A small network was shown many inputs. Here are its activations along a few directions, one row for each input.
Each table varies a few parts of the input and shows all the possible inputs, shuffled.
Descriptions start from the smaller parts, as in this example, which fits no table here: one of 4 places along a line, together with either a single point or one of 9 places around a ring or (one of 3 separate values, together with one of 8 places around a ring).
Shared parts are said once, and a part with two or three values counts as separate values.
In the rows, 128 means zero.

Rows:
row 1: [ 96 119 152 143 143 107 111 159 125 141 127 147 130 145 105 124]
row 2: [111 141 151 151 117 124 134 166 123 135 118 138 141 149 112 121]
row 3: [121 158 152 148 107 121 150 161 121 128 120 128 139 150 116 117]
row 4: [125  92  81 111 147 110 112  82  94  95 162 110 118  52 144  99]
row 5: [142 124 157 131 147 145 127 119 134 141  94 144 117 146 138 139]
row 6: [145 145 141 127 106 137 145 148 141 128 131 127 132 169 135 145]
row 7: [144 133 158 139 135 152 141 122 135 140  95 133 129 146 141 138]
row 8: [131 116 159 124 159 141 115 114 137 140 105 138 117 148 135 143]
row 9: [113 126  82 110 155 146 113  95 109 122 176 106 115  38 120 115]
row 10: [138 131 140 128 113 143 127 149 144 129 130 140 133 170 130 150]
row 11: [ 90 135 146 149 147  97  98 143 129 137 135 133 117 134 107 125]
row 12: [122 114 139 117 137 126 103 139 152 131 142 149 118 169 125 152]
row 13: [107 132  74 111 152 128 111 101 117 107 176 103 120  43 129 112]
row 14: [124 163 138 158 109 123 163 148 114 124 117 124 148 158 115 114]
row 15: [116 108  84 107 150 136 112  86 107 117 167 110 118  43 137  95]
row 16: [134 123 140 122 123 132 113 146 147 129 131 152 120 168 126 151]
row 17: [151 153 144 149 127 145 172 114 128 138  98 117 139 146 140 134]
row 18: [185  93  84  82  69 119 125 127 136 131 108 132 176 116 132 114]
row 19: [116 130 129 123 143 114  88 131 156 129 146 125  99 157 128 154]
row 20: [117 111  68 113 140 111 115  96 113  89 168 104 114  45 128 106]
row 21: [148 149 128 138 108 135 160 139 131 128 126 118 142 175 132 142]
row 22: [108 131 152 146 129 111 121 165 123 138 117 149 129 145 108 122]
row 23: [144  90  93 110  47 117 187 124 114 126 102 126 157 111 137 104]
row 24: [123 134 151 124 165 132 101 103 136 138 110 123 103 137 137 146]
row 25: [150 148 157 138 126 147 158 123 134 140 100 124 128 142 145 136]
What do these inputs look like to the network?
Answer: either one of 2 separate values or one of 5 places around a ring or (one of 3 separate values, together with one of 6 places along a line)
Which other rows does row 16 become when the place on the line of 6 takes its other values? List them by row number.
Answer: row 6, row 10, row 12, row 19, row 21
A walk changes only the place on the ring of 5. It starts at row 13 and steps to row 9. List the rest of the walk in order.
Answer: row 15, row 4, row 20
Which other rows belong to the same alternative as row 23? List them by row number.
Answer: row 18

Rows:
row 26: [182  94  19  75  43 134 182  88 104  92 151  93 169  36 151  89]
row 27: [158 147 162 128 140 165 139 121 150 146 101 131 122 176 146 162]
row 28: [131 137 127 117 184 158 102  86 137 129 144 115  98 101 144 146]
row 29: [ 85 141 113 142 148 101 101 146 115 115 169 121 120 102 101 112]
row 30: [ 78 128 106 134 141  95  89 155 123 112 183 131 116 115  97 122]
row 31: [115 170 162 173 107 125 182 159 111 132 107 123 143 163 119 115]
row 32: [158 151 166 140 143 164 156 104 141 142  90 121 118 174 155 157]
row 33: [153 131 157 121 135 143 114 128 158 141 108 139 119 183 142 163]
row 34: [115 167 155 161 105 127 163 173 123 136 119 131 147 164 109 123]
row 35: [105 139 141 145  99  99 124 186 140 128 136 147 138 186 102 135]
row 36: [132  97 138 117  98 108 114 157 145 139 110 157 139 170 119 135]
row 37: [ 86 161 126 166 153 118 148 128  95 116 153 106 118  80 115  98]
row 38: [146 121 151 116 131 137 102 142 163 136 123 149 117 191 136 168]
row 39: [151 127 156 142 110 139 171 123 116 140  74 134 146 147 139 118]
row 40: [104  84 105 103 137 102  79 126 130 123 154 140 116 100 118 122]
row 41: [149 125 151 130 106 139 152 139 126 147  87 143 149 149 129 125]
row 42: [131 142 132 129 188 156 122  70 128 126 131 105  92  95 153 143]
row 43: [ 87 157 119 154 149 120 127 140 107 119 165 114 124  86 105 105]
row 44: [114  95 111 110 144 109  91 114 122 126 136 132 120  90 124 114]
row 45: [113 150 149 151 104 106 136 177 132 132 123 138 142 175 106 129]
row 46: [119 109 118 102 172 132  67 109 149 120 168 133  93 122 134 155]
row 47: [127 121 123 108 178 137  79  94 144 124 151 123  95 113 140 148]
row 48: [142 107 145 122 102 116 126 146 136 143  94 149 142 160 125 130]
row 49: [121 114 121 130 153 130 136  91 102 123 116 117 121  66 138 103]
row 50: [209 102  56  88  11 135 211 119 118 113 107 110 197 113 152 103]
row 51: [119 112 115 120 148 130 115 106 113 129 129 126 126  72 128 108]
What do these inputs look like to the network?
Answer: one of 2 separate values, together with either a single point or (one of 3 separate values, together with one of 4 places along a line)
Changing only the choice among 2 separate values turns row 43 into row 34. The same change can be made to row 26. Which row results?
Answer: row 50
Which other rows does row 38 become when the place on the line of 4 takes its other values? List them by row number.
Answer: row 27, row 32, row 33

Rows:
row 52: [147 139 183 152  94 130 168 164 142 148  74 151 142 222 130 149]
row 53: [140 103  78 106 106 115 135 102 105 109 139 113 141  65 134  95]
row 54: [140 103  85 104 122 120 127  92 116 115 134 110 134  72 140 109]
row 55: [118 116  74 120  98 115 151 120  99 108 152 111 146  60 119  91]
row 56: [144 150 201 159 111 145 166 160 141 161  63 151 142 215 131 145]
row 57: [ 52 123 163 140 225 109  27 140 139 138 170 152  73 117  98 143]
row 58: [155 151 162 138  90 135 147 174 154 146 100 147 153 220 121 153]
row 59: [131 104  76 116 101 115 148 114  99 106 146 114 149  62 129  90]
row 60: [ 60 167 175 169 227 112  63 133 138 125 166 126  66 152 110 154]
row 61: [149 133 159 138  74 121 160 169 149 136  93 146 145 222 131 150]
row 62: [141 108  90 102 136 133 117  86 123 121 140 111 122  73 142 120]
row 63: [150 162 191 152 108 145 150 175 148 159  75 150 150 215 121 151]
row 64: [115 132  74 121 104 121 145 129 105 109 172 107 144  59 117  95]
row 65: [138 116 110 101 169 159 104  81 133 121 154 117 102  90 149 143]
row 66: [140 112  99 104 155 145 112  81 130 117 144 114 110  76 148 130]
What do these inputs look like to the network?
Answer: either one of 2 separate values or one of 5 places around a ring or one of 8 places along a line
A walk changes only the place on the line of 8. It starts at row 65 and steps to row 66. List the rest of the walk in order.
Answer: row 62, row 54, row 53, row 59, row 55, row 64

Rows:
row 67: [171 136  95 115  94 137 158 106 129 115 124 108 148 125 143 127]
row 68: [ 82 133 119 148 140 103 123 139  98 125 135 127 132  73 101  90]
row 69: [124  87 119 103 166 120  79  97 137 123 139 139  99 105 139 134]
row 70: [154  78  96  95  92 119 136 104 122 120 115 129 147 105 147 113]
row 71: [118 122 144 125 185 144  92  93 123 138 121 126 105  83 135 121]
row 72: [ 93  95 100 125 119  84 104 141 110 110 152 134 125  98 106 104]
row 73: [112 165 198 178 109 112 140 214 134 146 103 163 153 240  95 137]
row 74: [155 112 113 117 113 135 158 102 106 138  97 118 154  79 137 101]
row 75: [135 142 123 120 171 141  96 102 144 118 149 111 101 124 144 154]
row 76: [128 149 218 155 153 139 117 152 169 172  72 156 109 252 129 184]
row 77: [133 112 114  99 157 142  81 117 154 127 161 138 109 122 132 156]
row 78: [158 140 112 134 108 157 190 101 109 122 116 107 140 108 151 116]
row 79: [169 146 194 146  68 142 181 177 154 155  51 157 153 237 136 154]
row 80: [120 149 145 135 185 160 124  89 121 123 141 113  92 109 144 142]
row 81: [164 105  86  88  81 142 138 125 138 124 132 128 152 124 135 130]
row 82: [101 155 106 139 121 101 126 145 121 113 165 109 127 113 111 114]
row 83: [101 121  98 120 105 105 105 160 128 120 175 132 131 113 104 120]
row 84: [ 86 158 123 163 138 122 156 138 106 115 156 109 125  95 113 106]
What do these inputs look like to the network?
Answer: one of 3 separate values, together with either a single point or one of 5 places around a ring
Changing only the choice among 3 separate values turns row 72 into row 70. The same change can be made to row 82. Which row results?
Answer: row 67
Which other rows does row 80 become when the choice among 3 separate values takes its other values? List them by row number.
Answer: row 78, row 84

Rows:
row 85: [150 128  96 109 107 141 141 116 130 119 141 115 138 110 138 128]
row 86: [122 126 134 127 166 146 115 103 122 133 128 124 113  93 135 126]
row 87: [108 134 120 138 139 124 130 129 106 127 137 123 134  84 114 102]
row 88: [145 120 109 123 111 127 152 106 119 118 120 113 133 112 143 120]
row 89: [137 154 195 152 133 141 135 153 150 155  91 147 122 221 130 160]
row 90: [145 120 111 117 120 141 146 106 115 130 116 118 140  85 138 111]
row 91: [120  99 122 107 153 122  82 116 139 128 143 139 109 118 130 138]
row 92: [104 109 107 121 122  99 100 147 122 119 152 136 131 106 108 113]
row 93: [112 143 105 131 126 122 123 141 122 117 164 118 131 106 114 119]
row 94: [154 140 171 142  89 137 158 158 144 151  73 147 145 218 127 150]
row 95: [127 134 119 119 155 143 109 113 137 123 155 121 110 117 134 144]
row 96: [146  92  96  98 101 120 121 118 132 124 128 132 140 110 134 123]
row 97: [122 160 184 160 110 120 151 184 145 143  99 151 141 210 113 142]
row 98: [107 134 118 144 130 108 135 129 111 114 141 117 127 111 121 110]
row 99: [122 127 132 132 158 129 121 102 126 120 131 119 105 120 140 134]
What do these inputs look like to the network?
Answer: one of 3 separate values, together with either a single point or one of 4 places along a line
Changing only the choice among 3 separate values turns row 95 into row 85. The same change can be made to row 89. Which row results?
Answer: row 94
Which other rows does row 99 become when the place on the line of 4 takes its other values? List them by row number.
Answer: row 86, row 91, row 95
Which other rows agree with row 98 in the choice among 3 separate values? List them by row number.
Answer: row 87, row 92, row 93, row 97

Rows:
row 100: [108 111  85 102 177 119  79  71 119 105 179  99  88  48 143 119]
row 101: [117  88  84  86 199 139  59  62 128 120 169 118  92  35 138 130]
row 102: [105 120  84 119 151 132 118 105 109  99 180 113 109  48 128 111]
row 103: [111 134  92 135 128 115 135 125  94 115 160 110 148  73 112  90]
row 104: [133 147 220 152 184 159 114 124 159 162  76 151  93 216 144 179]
row 105: [118 130 153 151 102 109 145 169 133 132 116 147 140 201 114 138]
row 106: [100 137 138 143  87 111 147 175 121 141 127 137 146 141 103 111]
row 107: [134 145 185 148 127 127 117 176 143 139 104 157 133 203 120 144]
row 108: [133 169 185 148 145 144 118 158 167 154 105 142 117 220 123 176]
row 109: [108 132 107 144 100  92 143 150 110 116 126 122 145 101 107  98]
row 110: [242  96  75  80   9 163 231  93 123 125  66 112 196 120 176 112]
What do these inputs look like to the network?
Answer: either a single point or one of 10 places along a line
A walk changes only the place on the line of 10. It starts at row 104 and steps to row 108. List the rest of the walk in order.
Answer: row 107, row 105, row 106, row 109, row 103, row 102, row 100, row 101

Rows:
row 111: [102 148 111 137 136 124 129 142 123 124 165 116 126 102 108 123]
row 112: [119 151 146 151 155 135 144 114 117 121 117 115 120 123 134 121]
row 113: [112 139 120 144 141 133 156 104 106 122 128 110 121 100 132 116]
row 114: [153 139 134 121 154 156 123 105 144 128 126 124 117 138 148 151]
row 115: [132  90  85 115 115 103 134 105 102 113 130 122 136  68 129  96]
row 116: [113 122 179 147 146 113 117 139 136 151  94 146 120 162 127 132]
row 117: [178 143 153 135  55 157 199 167 123 159  63 144 191 165 125 114]
row 118: [109 101  77 108 104 103 107 134 121 112 156 130 140  74 110  99]
row 119: [122 118 111 130 127 124 147 102  99 110 135 115 124  79 136 102]
row 120: [155 113 103  95 129 146 120  93 131 122 141 114 120 101 151 130]
row 121: [156  86  79  82 116 125 108  93 130 119 135 120 140  87 142 125]
row 122: [100 148 147 139 143 114  99 160 132 134 145 141 119 154 103 136]
row 123: [144 131 150 120 146 149 109 122 151 137 114 138 108 156 137 160]
row 124: [106 129 102 124 122 119 120 140 116 113 167 120 129  84 121 109]
row 125: [137 106 163 120 145 141 107 130 155 143 103 155 112 172 138 161]
row 126: [148 132 114 113 140 155 129  93 139 132 139 113 119 118 147 144]
row 127: [ 96 119 158 140 143 110  91 164 134 140 135 155 123 175 104 135]
row 128: [110 157 132 149 150 125 115 148 127 123 157 124 125 126 112 130]
row 129: [154 140 135 142  47 105 182 172 144 118 107 131 154 227 132 144]
row 130: [114 146 163 150 147 123 123 132 128 140 102 127 115 146 125 132]
What do these inputs look like to the network?
Answer: either one of 2 separate values or (one of 3 separate values, together with one of 6 places along a line)
Which other rows does row 114 become when the choice among 3 separate values takes its other values? List them by row number.
Answer: row 112, row 128
